Each row below holds a small network's activations on one input, seen along a few directions.
In each table, some parts of the input vary, and every possible input appears once, in random order.
Descriptions start from the smaller parts, as in this example, which fits no table here: one of 4 places along a line, together with either a single point or one of 9 places around a ring or (one of 3 separate values, together with one of 8 places around a ring).
Shared parts are said once, and a part with two or three values counts as separate values.
In the rows, zero is written as 128.

Other details of the inputs vary at random and push rows far along two fixed directions, the same in every table; ignore that.

Rows:
R1: [141 129  53 125 136 202 136  57 103  84 133  49]
R2: [127 116 120 139 122 101 112 125 122 153 141 167]
R3: [111 120 188 126 129  63 118 188 151 158 121 189]
R4: [124 102  69 156 114  95  91  88  73 176 177 169]
R5: [161 154  78 141 108 218 134  99  84 100 141  66]
R6: [124 115  79 182  86  89  90 132  44 211 202 191]
R7: [115 103  96 156 122  86 109 113 116 172 159 176]
R8: [122 113  94 145 127 112 118 102 118 148 147 144]
R9: [141 113  26 150 120 170 111  38  79 130 165 106]
R10: [123 121 114 129 131 130 124 124 120 130 132 125]
R11: [134 165 219 113 116 127 152 211 153 120  99 127]
R12: [123 130 183 117 134 101 129 176 161 129 106 156]
R13: [121 129 149 118 131 106 132 128 139 132 123 137]
R14: [119 113  96 139 127 118 114 113 100 147 150 137]
R15: [144 154 165  88 146 186 152 136 160  58  80  55]
R16: [147 145 136 103 139 178 144 111 149  76  96  77]
R17: [113 138 207  99 146 102 155 183 185 109  87 126]
R18: [131 117  80 137 132 156 129  93 120 119 137 107]
R19: [135 131 108 120 137 171 136 109 130  98 117  88]
R20: [134 136 141 115 136 142 143 119 155 107 108 115]
R21: [159 143  68 113 135 222 136  55 112  63 116  39]
R22: [118  96  58 166 117 106  97  98  82 177 176 172]
R23: [137 163 216 118 116 130 152 211 157 121  98 134]
R24: [109 139 233  99 144  73 153 198 198 123  83 151]
R25: [119 128 158 116 140 119 144 149 160 119 108 124]
R26: [103 108 157 142 121  35 111 156 129 193 150 215]
R27: [137 154 161  89 150 179 164 121 174  57  77  49]
R28: [112 107 131 145 120  68 100 149 109 176 155 191]
Description of these inputs: one of 4 places along a line, together with either a single point or one of 6 places around a ring.
Question: The inputs of R10 and R22 match in every part but the place on the line of 4. If R26 is changed in the same way as R10 into R22, which row does it become?
Answer: R20
Question: Which other rows agree with R6 in the place on the line of 4? List them by row number.
Answer: R1, R4, R13, R14, R15, R27
Question: Which other rows agree with R19 in the place on the line of 4? List them by row number.
Answer: R3, R5, R8, R9, R16, R25

Rows:
R29: [150 142 163 107 137 152 136 135 159  94  92 114]
R30: [150 141 109 124 116 162 126  90 100 113 136  94]
R31: [133 147 179 119 116 106 140 153 145 137 113 162]
R32: [118 117 103 138 128 117 116 136  92 145 151 125]
R33: [ 96 105 194 114 143  16 122 158 174 171 115 210]
R34: [140 149 168  97 134 139 132 135 133  90 102  93]
R35: [138 146 162  94 137 153 127 133 145  90  99 106]
R36: [ 98  86  57 152 138  93 114  83 112 164 162 147]
R37: [126 119  88 130 131 170 126 115 108 107 133  93]
R38: [116 119  90 155 114 118 119 126  87 165 166 137]
R39: [133 132 143 118 141 161 148 155 160  96 100 101]
R40: [154 141  96 134 116 165 123  87 126 110 131 109]
R41: [120 130 146 150 126 111 134 162 153 142 126 148]
R42: [120 118  93 160 115 128 128 122  99 169 166 154]
Question: The inputs of R30 and R38 match in every part but one. If R31 is changed in the same way as R30 into R38, which row does it become?
Answer: R42
Question: What is each input in this table made of?
Answer: one of 2 separate values, together with either a single point or one of 6 places around a ring
Question: Change only the choice among 2 separate values in R41. List by row number the other rows that result.
Answer: R40

Rows:
R43: [143 137 102 144 113 152 120 109 106 132 143 125]
R44: [119 137 176 100 147 134 158 157 172  99  90 106]
R45: [130 122 119 152 108 101 107 143  96 166 157 169]
R46: [131 149 188  95 136 131 143 157 154  99  94 109]
R47: [104 139 221 116 136  77 156 208 187 138  97 155]
R48: [152 143 117 111 130 184 134 102 126  88 111  89]
R49: [120 110  95 156 122 115 114 137 107 156 154 151]
R50: [140 140 117 123 123 158 127 115 107 110 130  95]
R51: [127 121 103 117 143 136 133  81 141 105 121  99]
R52: [131 127 103 130 133 162 142 109 135 111 124 101]
R53: [131 117  87 142 128 151 127 106 123 129 138 125]
R54: [117  95  49 160 122 115 105  84  81 169 175 155]
R55: [129 133 105 136 130 160 142 115 131 114 128  95]
R56: [152 142 103 122 125 185 124 105 108  93 125  81]
R57: [138 142 153 116 127 142 128 145 128 111 116 113]
R58: [124 120  90 140 127 141 135 102 119 134 142 117]
R59: [114 123 152 115 143 118 133 152 150 119 111 128]
R60: [134 126  76 147 126 170 131  98 116 119 139 100]
R61: [120 120 133 148 108  76 114 138 108 182 157 189]
R62: [109 126 198 140 111  36 117 207 132 189 140 212]
R63: [135 146 187  91 139 115 143 130 170  97  90 115]
R64: [123 127 107 126 136 152 136 118 120 112 129  88]
R65: [149 155 173 104 130 166 149 146 164  87  89 103]
R66: [116  98 106 141 134  79 104 107 132 157 145 177]
R67: [126 141 175 113 140 143 154 176 168  98  93 101]
R68: [139 139 104 142 113 145 126 106 103 136 146 119]
R69: [128 126  91 118 141 173 136  95 122  95 123  74]
R70: [149 128  93 121 128 150 114  67 119 107 129 111]
R71: [138 135 105 140 114 142 124 117  95 134 146 116]
R72: [140 134  94 125 122 158 128  87 101 119 138 103]
R73: [118 117 135 147 112  74 101 152  98 178 159 184]
R74: [138 130 133 115 130 119 119  98 136 117 121 131]
R75: [143 152 174  95 135 161 149 142 158  85  88  98]
R76: [146 122  32 143 128 208 130  54 100 101 144  72]
R77: [130 122  90 149 126 150 125 115 120 131 140 122]
R78: [142 153 187 109 128 145 144 176 156  99  94 112]
R79: [107 106 120 158 119  77 114 159 111 180 158 179]
R80: [130 128 104 129 133 160 143 108 134 113 125 100]
R81: [130 125 104 128 137 163 129 121 124 105 125  93]
R82: [121 118  92 138 131 139 124 114 108 130 144 109]
R83: [114 114 195 126 124  21 102 168 154 178 128 229]
R84: [115 112  98 154 121 109 120 133 104 159 156 144]
R85: [117 113 133 141 116  73  98 143 102 176 155 192]
R86: [122 138 164  98 150 152 151 147 165  84  89  86]
R87: [132 129 104 127 123 137 117 101  97 130 143 118]
R88: [124 135 174 102 147 141 153 160 176  94  86 111]
R89: [102 106 118 138 131  84 116 134 115 162 149 158]
R90: [129 124  78 143 127 159 133 104 104 122 144  91]
R91: [135 138 149 112 130 137 123 136 130 113 112 123]
R92: [153 132  48 132 121 197 122  49  80 104 148  76]
R93: [100 102 121 145 126  68 119 139 116 180 154 183]
R94: [128 163 251  98 131 105 159 214 194 110  75 139]
R95: [125 132 131 117 141 154 140 137 139 101 113  88]
R96: [110 102 106 146 128  91 114 129 116 167 151 174]
R97: [108 118 149 148 124  81 127 166 140 167 138 174]
R98: [141 124  92 126 125 132 112  67 110 123 139 123]
R99: [122 121 122 120 142 142 128 129 137 110 118 113]
R100: [125 124 112 142 114 107 109 124  89 158 158 147]
R101: [117 126 153 122 138 121 134 162 146 122 115 123]
R102: [120 119 153 112 146 102 131 127 168 117 106 137]
R103: [129 134 162  95 154 137 149 120 183  81  84  94]
R104: [141 152 187 104 129 143 149 159 166 101  92 119]
R105: [124 111  90 129 139 122 121  78 129 125 136 121]
R106: [126 122 131 157 106  85 104 149 108 180 157 195]
R107: [140 153 187 104 129 142 151 156 164 101  93 116]
R108: [122 120 133 153 107  78 106 157  99 180 159 186]
R109: [140 116  48 161 104 140 104  69  68 162 178 144]
R110: [121 124 135 155 106  78 111 147 106 183 159 188]
R111: [132 136 154 116 127 125 132 138 133 126 117 135]
R112: [132 149 189  95 136 134 141 158 154  99  90 110]
Question: What is each input in this table made of?
Answer: one of 2 separate values, together with one of 5 places along a line, together with either a single point or one of 6 places around a ring
Question: The inputs of R74 and R70 match in every part but the place on the line of 5. If R73 is changed in the same way as R74 into R70, which row does it become?
Answer: R57
Question: The inputs of R72 and R75 match in every part but the place on the line of 5. If R93 is changed in the same way as R72 into R75, which row does it become?
Answer: R96
Question: Change only the choice among 2 separate values in R51. List by row number the other rows that result.
Answer: R63
Question: Change only the place on the line of 5 in R55. List by row number the other rows that result.
Answer: R47, R60, R77, R97
